These are the activations of a small neural network, seen along a few directions. Each row is one input.
Each table varies a few parts of the input and shows all the possible inputs, shuffled.
Descriptions start from the smaller parts, as in this example, which fits no table here: one of 4 places along a line, together with either a single point or one of 11 places along a line or (one of 3 separate values, together with one of 8 places around a ring).
Shared parts are said once, and a part with two or three values counts as separate values.
(in the rows, 128 means zero)

Other details of the inputs shift rows strongly along two fixed directions, in all tables alike. That doesn't count.
To show where, the next rows are all for the same input, with only those details redrawn:
[ 72 169 184 186 108 192 111 121 137 155 144 198  63]
[135 145 139 124 121  87 124 116 123 134 134 185 140]
[116 146 114 113 113  90 153 187 157 123 120 109 128]

A family of inputs:
r1: [132 143 126 123 130  90 133 107 122 133 131 186 132]
r2: [143 110 108 119 126 131 107 184 163 124 141  78 156]
r3: [160 125 142 115 128 122 101 115 147 174 145 167 170]
r4: [109  93  92 101 136 108 175 155 156 156 121  93 116]
r5: [119  93  89 102 134 109 166 167 160 148 128 101 112]
r6: [ 55 114 150 167 117 231 171 150 165 176 115  92  58]
r7: [118  90 112 109 132 128 187 147 152 159  98  78 145]
r8: [140 137 111 122 114 129  98 176 149  88 129  68 156]
r9: [134 110 111 122 135 123 110  75  87 100 134 140 134]
r10: [118 133 122 110 121 131 173 137 121  94  89  60 146]
r11: [147  83 106 119 145 126 110  95 105 129 153 157 130]
r12: [ 80 131 177 191 119 247 109  71  97 124 122 138  86]
r13: [131  98  83 119 137 122 130 175 151 113 148  87 125]
r14: [159 168 151 115 117 125  88 105 116 109 136 149 171]
r15: [154 118 141 124 130 110 104 114 151 165 142 173 161]
r16: [136 129 132 111 129 122 138  68  89 103 112 144 134]
r17: [126 152 114 115 112 104 134 176 142  80 130  88 128]
r18: [137 105 107 118 131 123 114 188 160 117 146  85 145]
r19: [134 133 110 122 119 121 105 179 146  81 134  76 145]
r20: [128 134 126 113 132 109 133  75  91 102 125 151 128]
r21: [151 126 124 135 122 115  83 105 105  89 152 152 145]
r22: [147 156 149 124 124 105  98 109 116  93 139 162 151]
r23: [149 162 152 114 118 111 107 117 130 153 127 171 172]
r24: [123 106  93 109 124 138 145 139 119  90 108  57 128]
r25: [137  86 122 110 140 118 151  78 121 168 121 162 134]
r26: [119 136  99 103 123 113 153 158 128  83 119  83 112]
r27: [180 117 142 147 175  97 125 100 110 187 124 140 120]
r28: [126 124 132 109 130 108 157  80 104 146 103 166 135]
r29: [128 125  86 122 124 120 122 166 137  77 136  78 125]
r30: [118 151 125 111 117  93 146 191 165 125 116 109 140]
r31: [129 114 115 113 128 104 141 189 182 147 135 105 138]
r32: [136  82 108 118 147 125 119  83 101 137 146 149 134]
r33: [154  99 121 131 134 117  92 113 119 126 164 162 145]
r34: [165 144 137 124 119 139  66 105 112 108 145 138 177]
r35: [126  81  97 111 134 145 157 144 130 125 116  59 142]
r36: [ 60 133 145 176 109 247 135 140 129 110 115  63  65]
r37: [137 131 140 117 126 127 141  65  86 101 109 136 148]
r38: [123 107  91 113 133 103 157 175 172 143 136 106 119]
r39: [145 108 129 125 131  98 118 114 140 156 152 181 139]
r40: [108 127 116 104 120 116 190 147 134 133  86  82 137]
r41: [149 117 109 110 124 143 104 184 160 133 143  72 165]
r42: [186 136 137 156 166 114  90  91  74 120 124 111 126]
r43: [134 162 126 114 111 115 120 176 153  89 120  79 150]
r44: [143 155 151 123 120  99 110 117 134 143 124 176 162]
r45: [ 98 186 173 198 144 207 128 167 126 131 113  60  31]
r46: [126  79  90 105 136 140 154 147 133 127 119  67 128]
r47: [128 129 124 112 132  96 142  98 109 137 123 181 124]
r48: [ 79 173 170 186 117 208 101 100 121 110 151 177  54]
r49: [ 64 150 192 181 117 220 150  83 115 169 104 171  81]
r50: [ 81 135 154 184 121 228  88  92 104 114 152 161  52]
r51: [189 108 134 152 179 116  99 100  89 156 136 121 126]
r52: [170 154 153 145 165  87 131 103  93 165 106 144 121]
r53: [118 129 127 111 133  95 151  86 105 145 115 172 128]
r54: [135 145 139 124 121  87 124 116 123 134 134 185 140]
r55: [ 63 105 149 177 123 252 147 151 145 149 121  72  74]
The inputs of r20 and r32 match in every part but one. If r37 is changed in the same way as r20 into r32, which row does it become?
> r35
The inputs of r27 and r51 match in every part but one. If r15 is changed in the same way as r27 into r51, which row does it become?
> r2
What do these inputs look like to the network?
> one of 5 places around a ring, together with either a single point or one of 10 places along a line
Change only the place on the line of 10 in r38. List by row number the other rows that result.
> r3, r4, r5, r6, r7, r15, r25, r31, r39
Change only the place on the ring of 5 in r22. List by row number the other rows that result.
> r18, r19, r30, r31

A family of inputs:
r56: [135 130 156 138 134 131 129  48  78 135 120 187 131]
r57: [ 45 139 132 142  93 188 158 152 150 114 123 125  75]
r58: [149 105 103 116 146 100 146 133 122 116 130  98 123]
r59: [145 130 149 150 131 120  88  87 100 156 139 207 140]
r60: [145 109  96 111 136 115 127 139 111 129 119  94 145]
r61: [143 110 152 153 139 131  92  72  82 143 137 188 141]
r62: [147 112  93 103 149 106 140 124 123 123 126  94 120]
r63: [ 87 137 154 160 113 193 134 169 177 157 128 112  92]
r64: [143 122 121 101 125 102 136 148 160 147 127 117 159]
r65: [148 122 151 156 145 110 108  72 108 141 151 204 119]
r66: [129 122 124 113 129  96 164 130 118 116  99 103 144]
r67: [ 95 154 150 166 116 203 115 157 136 104 132  82  82]
r68: [147 133 106  98 141  88 139 153 146 136 139 124 121]
r69: [ 69 149 156 168 118 181 161 157 141 133 107 106  79]
r70: [124 127 100 100 105 108 118 144 136  71 140 119 154]
r71: [128 135 123 117 122  85 164 141 131 124 105 118 146]
r72: [144 109 111 126 148  89 146 145 132 117 128 110 130]
r73: [151 161 119  97 123 100 114 157 141 109 135 114 149]
r74: [145 106 105  95 135 128 139 120 135 136 118  90 155]
r75: [142 135 105 100 129  97 124 164 133 146 131 122 146]
r76: [151 150 123 117 121  95 115 157 141 101 125 112 153]
r77: [ 90 158 157 176 117 192 116 169 146 105 130  94  89]
r78: [120  99  86 100 123  96 143 140 141  98 144 129 126]
r79: [132 137 146 125 136 136 123  39  79 142 116 183 128]
r80: [151 107 149 131 139 155 105  48 102 151 138 180 146]
r81: [141 114  92 105 137 116 124 135 111 132 118  92 144]
r82: [ 72 163 155 160 109 174 155 165 155 144 107 118  74]
r83: [ 87 148 151 140 115 199 134 169 177 164 137 114  88]
r84: [149 109 152 151 151 121 108  61  94 133 145 190 117]
r85: [149 144 123 125 122  95 119 153 136  96 129 106 156]
r86: [140 118 110 128 128  92 129 160 129 133 125 114 153]
r87: [ 92 149 183 198 131 200  99  95 131 162 153 204  47]
r88: [150 131 125 121 128 106 119 142 123  88 123  92 154]
r89: [131 153 162 131 126 111 120  67 104 153 125 210 131]
r90: [146 116 163 148 131 132 107  69 120 154 143 200 155]
r91: [151 107  97 109 148 105 143 128 123 119 127  96 121]
r92: [144  97 124 113 133 115 143 134 140 128 119  98 162]
r93: [130 152 118  89 124  90 159 145 135 137 111 125 139]
r94: [146 112 143 148 139 138  94  67  76 144 140 183 138]
r95: [139 130 108 112 126  91 122 163 135 144 127 119 148]
r96: [134 127 109 101 130 108 162 120 113 120 100  98 138]
r97: [ 91 177 155 159 108 183 107 176 161 123 137 105  82]
r98: [ 92 161 139 153 118 209 110 148 137 111 128  78  79]
r99: [157 141 150 139 134 146  81  55  85 111 141 174 138]
r100: [145 128 109 109 139  81 137 152 147 135 135 121 124]
r101: [147  99 115 108 133 122 144 129 134 129 122  94 159]
r102: [139 111 110 128 135  99 131 156 119 127 120 108 154]
r103: [142 103 123 118 134 111 145 141 144 130 121 105 165]
r104: [ 60 114 131 142  97 207 137 156 173 126 143 120  93]
r105: [115 101  86 102 111 106 128 151 129 108 136 127 151]
The inputs of r72 and r103 match in every part but one. If r65 is changed in the same way as r72 into r103, which row does it become?
> r90
The inputs of r86 and r71 match in every part but one. If r105 is changed in the same way as r86 into r71, which row does it become?
> r57
What do these inputs look like to the network?
> one of 5 separate values, together with either a single point or one of 9 places along a line
Change only the choice among 5 separate values in r101. List by row number the other rows that result.
> r56, r58, r67, r94
A walk changes only the place on the line of 9. It starts at r73 and steps to r97. List the rest of the walk in order.
> r76, r85, r77, r88, r67, r99, r98

A family of inputs:
r106: [134  95  74  86 125  91 153 156 166 119 111  63 155]
r107: [172 114 123 142 138 105  89  78  96 124 150 192 152]
r108: [151 130 140 137 142  89  92  76  90 115 149 190 153]
r109: [153 124 146 126 118  96 108  81  97 154 136 200 166]
r110: [143  96  85  89 133 106 159 173 114 102 114  53 161]
r111: [ 77 160 161 164  96 182 130 156 142 147 125 133  84]
r112: [ 78 117 132 141 120 217 115 131 139 145 140 112  76]
r113: [ 95 147 166 167 126 206 144 123 131 118 123  99  78]
r114: [142 144 103  79 108  74 160 179 152 119 112  73 155]
r115: [140 117 102  98 128  67 147 191 149  92 112  78 147]
r116: [ 95 151 138 180 116 191 111 153 140 117 140 125  70]
r117: [153  99 101  91 139  79 142 186 165 115 123  70 148]
r118: [155 134 155 125 133  92  96  77  92 131 118 193 156]
r119: [ 74 168 155 159 112 190 135 158 149 145 122 141  92]
r120: [153  93  86  80 141 112 156 165 127 112 121  46 158]
r121: [ 90 129 156 161 111 189 126 155 164 153 154 132  76]
r122: [146 101  78  88 153  74 182 167 143 151 108  67 125]
r123: [ 75 144 141 168 132 173 157 140 124 157 115 129  47]
r124: [143 102  99 100 131  72 145 194 152 105 117  77 151]
r125: [151 143 144 133 138  94  91  73  83 131 132 182 162]
r126: [ 91 134 151 171 134 192 107 150 152 143 156 113  76]
r127: [139 138  93  79 128  78 167 184 166 100 126  89 154]
r128: [169 142 130 136 131 105  90  72  87 127 128 186 157]
r129: [135 127  91  89 124  84 163 193 154 130 108  86 174]
r130: [ 96 139 166 159 126 195 111 151 155 160 124 117  80]
r131: [163 144 159 113 136  96  97  69 100 131 123 188 150]
r132: [182 111 124 133 146 112  86  70 109 133 157 186 148]
r133: [172 128 127 138 134 110  88  75  89 140 133 185 161]
r134: [ 68 120 130 150 112 210 118 139 126 135 134 119  79]
r135: [139 125  92 104 132  78 138 186 135 121 113  59 166]
r136: [123 109  71  76 118  94 150 168 127  94 110  66 152]
r137: [167 121  79  97 133  96 134 178 152 128 116  56 157]
r138: [ 66 123 134 168 108 196 127 131 150 138 123 124  82]
r139: [144 149  98  89 132  77 141 174 140 108 113  54 155]
r140: [136 116 125 125 123 100 109  50 101 119 123 193 155]
r141: [ 76 140 149 166 119 191 134 164 158 142 144 148  88]
r142: [157 126 149 129 135 104 124  42 102 119 123 178 156]
r143: [177 152 133 124 134 109  91  63  94 127 133 181 150]
r144: [163 124 141 106 141 125 113  51  69 111 138 171 151]
r145: [145 112 101 107 133  91 173 164 127  90  99  51 162]
r146: [ 86 161 156 166 126 184 113 146 144 120 149 116  69]
r147: [142 131  99  83 112  70 162 183 159 102 129  80 146]
r148: [140 128  83  83 144  66 188 163 135 128 101  69 118]
r149: [143 116 103  96 127  77 143 191 145 122  99  70 160]
r150: [ 87 137 150 156 127 197 132 156 171 152 151 141  84]
r151: [ 90 121 157 174 125 202 138 125 157 148 125 107  85]
r152: [ 81 137 149 180 126 185 110 157 139 133 149 120  80]
r153: [155 114 137 119 139 121 112  59  62 111 133 176 157]
r154: [ 80 124 155 184 117 196 141 133 144 138 118 114  89]
r155: [ 77 138 158 181 114 191 143 130 141 125 113 115  84]
r156: [176 138 129 128 137 104  92  66 101 110 150 188 141]
r157: [146 132 139 123 134  95 117  82 109 123 145 217 161]
r158: [ 82 177 159 147 114 194 136 149 156 145 127 136  86]
r159: [101 120 162 172 135 214 138 127 139 141 130  97  85]
r160: [163 121 148 116 126 103 105  73 110 164 142 193 163]
r161: [135 104  77  98 145  67 185 175 129 141 101  74 128]
r162: [ 90 152 167 158 121 182 118 150 154 120 135 127  64]
r163: [160 128 142 112 141 111 111  75 117 162 139 202 170]
r164: [146 122 124  95 130 118 101  49  84 116 139 183 146]
r165: [163 101 148 141 145 116 121  57  79 125 128 172 166]
r166: [129 122  79  81 117  83 159 151 159  96 105  65 148]
r167: [ 76 147 157 168 100 177 131 159 149 131 143 140  75]
r168: [165 125 143 126 149 106  86  68  98 154 143 175 163]
r169: [152 110 142 130 122  92 109  84 104 138 153 207 157]
The inputs of r110 and r153 match in every part but one. If r149 is changed in the same way as r110 into r153, which row does it become?
> r118
The inputs of r152 and r108 match in every part but one. If r133 is changed in the same way as r152 into r108, which row does it become?
> r128
What do these inputs look like to the network?
> one of 4 places along a line, together with either a single point or one of 5 places around a ring or (one of 2 separate values, together with one of 5 places along a line)
Change only the place on the ring of 5 in r144. List by row number the other rows that result.
> r113, r142, r164, r166
Change only the choice among 2 separate values in r135. List by row number the other rows that result.
> r152
Change only the place on the line of 5 in r156. List by row number the other rows that result.
> r127, r146, r147, r162
Change only the place on the ring of 5 in r154. List by row number the other rows that result.
> r110, r134, r138, r165
